These are the activations of a small neural network, seen along a few directions. Each row is one input.
In each table, some parts of the input vary, and every possible input appears once, in random order.
A made-up example of a description, with smaller parts first: one of 2 separate values, together with either a single point or one of 11 places along a line or (one of 4 places along a line, together with one of 8 places around a ring).
Shared parts are said once, and a part with two or three values counts as separate values.

Other details of the inputs vary at random and push rows far along three fixed directions, the same in every table; ignore that.

A family of inputs:
row 1: [ 7 -5 -7  9  6 -3 -1  0  0  3 -4  1  1 -3]
row 2: [-13   5 -14  11  -9  16  13  -5   1   7  10   4 -16   3]
row 3: [  6   7 -10 -15   4  -5   4   0 -12   6   0  -3  10   5]
row 4: [ 10   9  13 -20   9  -6 -11   5  -6  -5  -2   1  13   0]
row 5: [ 8 -7  2  5  3 -5 -7  1 -3 -6 -8 10 -3 -1]
row 6: [ -9 -16   6 -61 -19  25 -11  -9  30   4 -38  -7 -17  -8]
row 7: [-17   5  -5  10  -7  11  11  -3  16   8  17  -6  -7   4]
row 8: [  4  11  -3 -15  -8  -8   1   0 -13  -4   7   4   6   9]
row 9: [-5  0  2  7  8  3  6  2 -1  2  7  7 -5  3]
row 10: [-18   9   0  10 -10  17   8  -3  11   4  14  -9  -9  -1]
row 11: [  5 -11   0   5   4  -7   0   1  -8  -3 -10   7  -1  -2]
row 12: [-4  3  6  7  2  1  1  1  4 -2 11  9 -5  3]
row 13: [ -8  14 -15 -14 -11   5  13  -3  -2  10  12  -9   1   9]
row 14: [  4  15   1 -16   7  -5  -1   2  -1   3  13   1  11   8]
row 15: [ -1   4   0  10 -10   1  -1  -2  -2  -4   2  -6   1  -3]
row 16: [ 9 -7 -2  5  6 -6 -8  0  3 -1 -8  2  2 -3]
row 17: [ 6  1  2 10 -4 -1 -7  0 -1 -7 -4 -2  2 -5]
row 18: [  6  15  -6 -14   2   3   0   1 -17   2   1  -3   7   1]
row 19: [ 10  -7   0   8   0 -15  -7   1   0  -5  -4  -1   8  -2]
row 20: [ -1 -31   7  26   1   4  -7  -2  13  -4 -27  -3 -11 -19]
row 21: [ 1  0 -2  9 -7 -2 -1 -2  0 -5  2  8 -6  2]
row 22: [  6   4   3 -16  10 -10   0   5  -6   3   3  -3  14   6]
row 23: [-11   6 -14  14 -14  12   7  -7  14   6  12  -4 -11   2]
row 24: [  2 -10  12   4   4  -9  -4   4   2  -6  -2   7   1   0]
row 25: [  7 -10   3   8   1 -13  -1   3  -9  -6  -7   6   2  -1]
row 26: [  0  14   4 -15   4   0   2   4 -12   1   7  -7  11   4]
row 27: [ 2 -3  2 10 -2 -3 -1  1 -6 -4 -6 -6  3 -6]
row 28: [-1 -2  8  6 10  5 -2  2  1  0 -3 -2  0 -6]
row 29: [-3  0 -1  8 11  2  5  1  5  7  7 -1  0  0]
row 30: [  1 -11  10   4   7  -8  -1   4  -1  -4  -4   6   0   0]
Each input here is: one of 3 separate values, together with either one of 4 places along a line or one of 6 places around a ring.
Question: Changing only the choice among 3 separate values turns row 4 into row 12. The same change can be made to row 27. Which row results?
Answer: row 25
Question: Change only the choice among 3 separate values in row 18. List by row number the other rows that result.
Answer: row 1, row 2
Question: A walk changes only the place on the line of 4. It starts at row 14 and steps to row 7. List the rest of the walk in order.
Answer: row 22, row 29
Question: Change only the place on the ring of 6 in row 1. List by row number the other rows that result.
Answer: row 3, row 13, row 16, row 19, row 23

A family of inputs:
row 31: [  0 -17   8   6   7  -1  -5   2  13  -1 -12   3  -6  -4]
row 32: [-6 11 -1 -2 -5  7  5  0  2  4 10 -6 -1  1]
row 33: [ 1 -6 -6 18  8 -1  4  1  1  6  2 -4  0 -5]
row 34: [ 12  10   5  13  13 -11  -4   6 -17  -4   5  -1  14   0]
row 35: [ -7  -4 -14  29  -5   8  12  -3   2   7   5  -3 -10  -5]
row 36: [  1   6  -3  -3   1  -3   4   1 -11  -1   3   6   1   6]
row 37: [  2 -12   0  19   0   1  -7  -2   3  -4 -12  -3  -3  -7]
row 38: [  7  16   0 -23   8  -6  -1   2 -11   1   9   4  14   9]
row 39: [-10   8 -11   6 -10  12   9  -5   6   4  13   2 -12   4]
row 40: [  5   5  -2   4   0  -9   1   3 -11  -2   7   4   5   6]
row 41: [ -6  -1   3 -15  -5   7   2  -1  11   4   1   0  -6   1]
row 42: [  3  14  -6  17   2  -2   3   2 -22  -3  11  -2   7   3]
row 43: [-13   7  -5   7  -6  17   7  -2   5   6   8 -10  -7   0]
row 44: [ -7 -16  -1  16  -4   7  -1  -5  18   0  -9   5 -16  -6]
row 45: [-5 -5 -2 -2 -7  4  4 -2  5  1 -3  1 -8  4]
row 46: [ -7  23 -11  -4  -8   4  12  -2 -14   4  24   2   1  11]
row 47: [  3  10  -7  14   3  -8   5   2 -15  -2  14   2   5   9]
row 48: [  5  -4   2 -26  -2  -7  -6   0   0  -1 -10   3   5   5]
row 49: [  4  -2   7 -28   3  -4  -7   1   5   0  -6   2   6   2]
row 50: [ 13 -25  10  12  16 -14  -7   5  -1  -3 -20   2   6 -14]
row 51: [ 14 -29  16  -3   7 -13 -16   2   5 -12 -28  12   0 -12]
row 52: [ 16   5   3   1   4 -19  -7   5 -15  -8   0   1  16   1]
row 53: [-14  13  -9  17  -4  14  12  -4   7   6  23  -1 -10   4]
row 54: [-10  -6  -7  21  -6   6   6  -5   8   1   4   1 -11   3]
row 55: [ 11  13  -3  23   5 -17  -1   4 -20  -7  15   1  17   3]
row 56: [ -9  -9  -3  -5 -13  16   0  -5  13   2 -13  -7 -13  -5]
row 57: [ 5  7  3  2  7 -4  1  3 -6 -1 10  5  6  3]
row 58: [-12  -1  -1  26  -2  13   5  -2   4   1   5  -7  -8  -6]
row 59: [  2 -18  14  -3   2   1 -10   0  11  -4 -19   0  -3 -13]
row 60: [  6   8   4 -32   6  -9  -4   3  -8   1   1   0  14  10]
row 61: [ -7  -2  -6  19  -7  10   2  -6   8   1  -2  -4 -10  -4]
row 62: [  3 -10  10  -8   9  -5  -4   4   1  -2 -11   5   2  -2]
row 63: [ -8  -7  -5  17  -6   8   6  -2   9   2   0   3 -14   0]
row 64: [  3  12  -7   8   2  -3   5   2 -12   0  13   6   1   6]
row 65: [ -2  -6  -1 -13  -9   7  -5  -5  11   0 -12  -2  -5  -4]
row 66: [  9   2   2  36   5 -16  -1   4 -16 -10   9   3  10  -4]
row 67: [ 4 -7 12 -8  2 -7 -6  2  2 -5 -9 -2  7 -6]
row 68: [-13  -6   4  -2  -9  13   3  -4  17   2  -4  -6 -11  -7]
row 69: [  4 -11  14 -45   1  -3  -9   1   7  -1 -19   3   3  -2]
row 70: [ 0 -2  5  9  1 -3 -2  2  6 -3  1 -4  3 -4]
row 71: [  3 -20   4   2   2  -3  -7  -1  11  -3 -19   6  -6  -4]
row 72: [ 18  -3   6 -11   8 -16  -9   5 -12  -7  -7  10  11   1]
row 73: [ -3  -1   5 -56  -4   5  -1   0   7   5 -12  -3   1   8]
row 74: [ 10   5  -7 -31   3  -8   2   1 -18   4  -7   0  12   3]
row 75: [-11   9  -6  13   0   9  11   0   2   7  15   0  -7   6]
row 76: [-13  15 -10  -8 -13   9  13  -4  -5   5  17  -1  -6  11]
row 77: [ -6 -10 -13  18  -4   7   7  -5   9   7  -4  -3  -9  -6]
row 78: [ -3  -4  -1 -19  -9   4  -1  -3   9   1  -5   2  -7   2]
row 79: [-5 -5 -3 -3 -8  2  1 -2  7  1 -1  0 -7  3]
row 80: [ -9 -19   9   8  -3  12  -3  -4  20   0 -17  -5 -14 -13]
row 81: [-16  -6   2   4  -7  11   7  -4  14   4   3  -2 -13   0]
row 82: [  7  20  -5  -9  -4  -8   3   3 -18  -2  13  -1  14   7]
row 83: [ 14 -23   7  13  17 -15 -10   4   2  -2 -20   1   8 -12]
row 84: [-5  4  1 -8 -5 10  1 -1  7  3  1 -4 -3 -2]
row 85: [ -5  -1   2 -20  -2   8   2  -1  10   5  -3   1  -7   1]
row 86: [ -6 -20   1   9  -5   7  -2  -4  20  -1 -13   4 -18  -7]
row 87: [ 6 -2  7  2  5 -6 -6  3  2 -3 -3 -3  5 -4]
row 88: [ 13  -4   9 -11  15 -17  -8   5  -9  -5  -6   3  15   4]
row 89: [ 13  -3   1  27   9 -11  -8   4 -14  -8  -3  -1   8  -4]
row 90: [-12  20  -8  -6  -8  12   9  -4   3   8  18  -8   0   6]
row 91: [ -1 -16   4  17   0  -4   0  -1   3  -5  -8   5  -7  -3]
row 92: [ -7  23  -9 -11  -2  11   6  -2  -9   6  15 -10   7   8]
row 93: [ -5  13  -4 -35   0   6   3  -1   0   8   4   0   4  11]
row 94: [  5 -31   8 -11   5  -1  -7   1  18   2 -30  -2  -5 -14]
row 95: [  1  13  -4 -37 -11   6   0  -2  -5   3  -2  -3   2   5]
row 96: [  4 -15   3   9   1  -3  -6  -2   9  -5 -10   8  -5  -5]
row 97: [  6  14   1 -21   7  -9   0   5 -13   1  11   0  13  11]
row 98: [-1  1  0 19  5  3 -2  1 -1 -1  3 -7  1 -3]
row 99: [-9 11 -2  0 -1  9  9 -2 -1  4 15  2 -3  3]
row 100: [ -8  12 -10 -22 -13  14   4  -5   3   6   0  -7  -6   4]
row 101: [ -2   4 -16  -1  -4   5   9  -3  -3   9   4  -4  -2   1]
row 102: [ 15   2   4  -2   6 -17  -6   6 -15  -6   1   8  11   3]
row 103: [  7   0   2 -25  -4  -5  -8  -1   0  -2 -11  -1   6   0]
row 104: [-5  2 -5 -8 -8  4  2 -4  6  2  3  2 -5  4]
row 105: [  9   7   5  11  16 -13  -1   6 -17  -4   9   8  11   1]
row 106: [-10  -8  -1  -6 -14  14   0  -6  13   1 -10  -2 -14  -7]
row 107: [-9  7 -5  7  0  9  8 -2  6  5 13  0 -8  3]
row 108: [  6  -7  10  -8   3  -8  -9   2   7  -4 -10  -2   9  -5]
row 109: [ 10   2   5  30  14 -11  -7   4  -9  -6   6   1  11  -5]
row 110: [ 2 10  0 -2  4  1 -1  1 -5  1  3 -5  6  1]
row 111: [  1  11  -2  13   9  -6   5   3 -11   0  17   0   7   8]
row 112: [ 13 -17   6  24  12 -16  -9   5  -3  -8 -11   9   2  -4]
row 113: [-15  -3  -1  28  -1   8  11  -2   6   2  11  -1 -11   1]
row 114: [-13   7  -9   6  -9  12  11  -5   2   4  11   3 -13   3]
row 115: [-13  -3  -3   5  -3  14   5  -5  18   5   3   0 -13  -1]
row 116: [  5   3   2 -21  -3  -1  -4  -1  -8  -2 -11  -1   4  -1]
row 117: [ 4 12 -7  7 -2 -1  0  0 -9 -1  9 -1  3  2]
row 118: [ 12   0   1  29   6 -15  -6   4 -11  -8   3   2   7  -4]
row 119: [ 5  0  5  3  7 -3 -6  1 -1 -2 -6 -3  7 -3]
row 120: [ 13  14  -3  23   8 -12  -1   5 -24  -5  10   1  12   2]
row 121: [ -3  -4   0 -10 -11   5  -1  -3   9   0  -8  -3  -7  -3]
row 122: [  9  11   2 -31  -3  -8  -4   2 -15  -3  -3   0  12   4]
row 123: [-3 -1  3 19  4 -3  3  3  0  0 10  0 -1  2]
row 124: [  1 -14  11   7  -1  -3  -6   2  13  -4 -10  -3  -1  -9]
row 125: [ -4  16  -3 -28  -3   4   4   0  -2   6  13  -1   4  10]
row 126: [-5  4  0 -8 -4  9  0 -2  8  4  2 -5 -3 -2]
Question: Changing only one part turns row 85 into row 64. The same change can be made to row 92. Which row results?
Answer: row 37
Question: Changing only one part turns row 90 into row 103. The same change can be made to row 97. Which row results?
Answer: row 79
Question: Changing only one part turns row 82 into row 124. The same change can be made to row 76. Which row results?
Answer: row 81
Question: What do these inputs look like to the network?
Answer: one of 2 separate values, together with one of 4 places along a line, together with either a single point or one of 5 places along a line or one of 6 places around a ring
Question: A walk changes only the place on the ring of 6. It starts at row 114 and steps to row 36. List the rest of the walk in order.
Answer: row 91, row 76, row 46, row 51
Question: Change only the place on the line of 4 in row 39. List by row number the other rows that result.
Answer: row 51, row 72, row 96
Question: Change only the place on the line of 5 in row 80. List by row number the other rows that result.
Answer: row 58, row 59, row 67, row 68
Question: A walk changes only the place on the line of 5. It starts at row 52 and steps to row 118. List the rest of the walk in order.
Answer: row 117, row 100, row 89
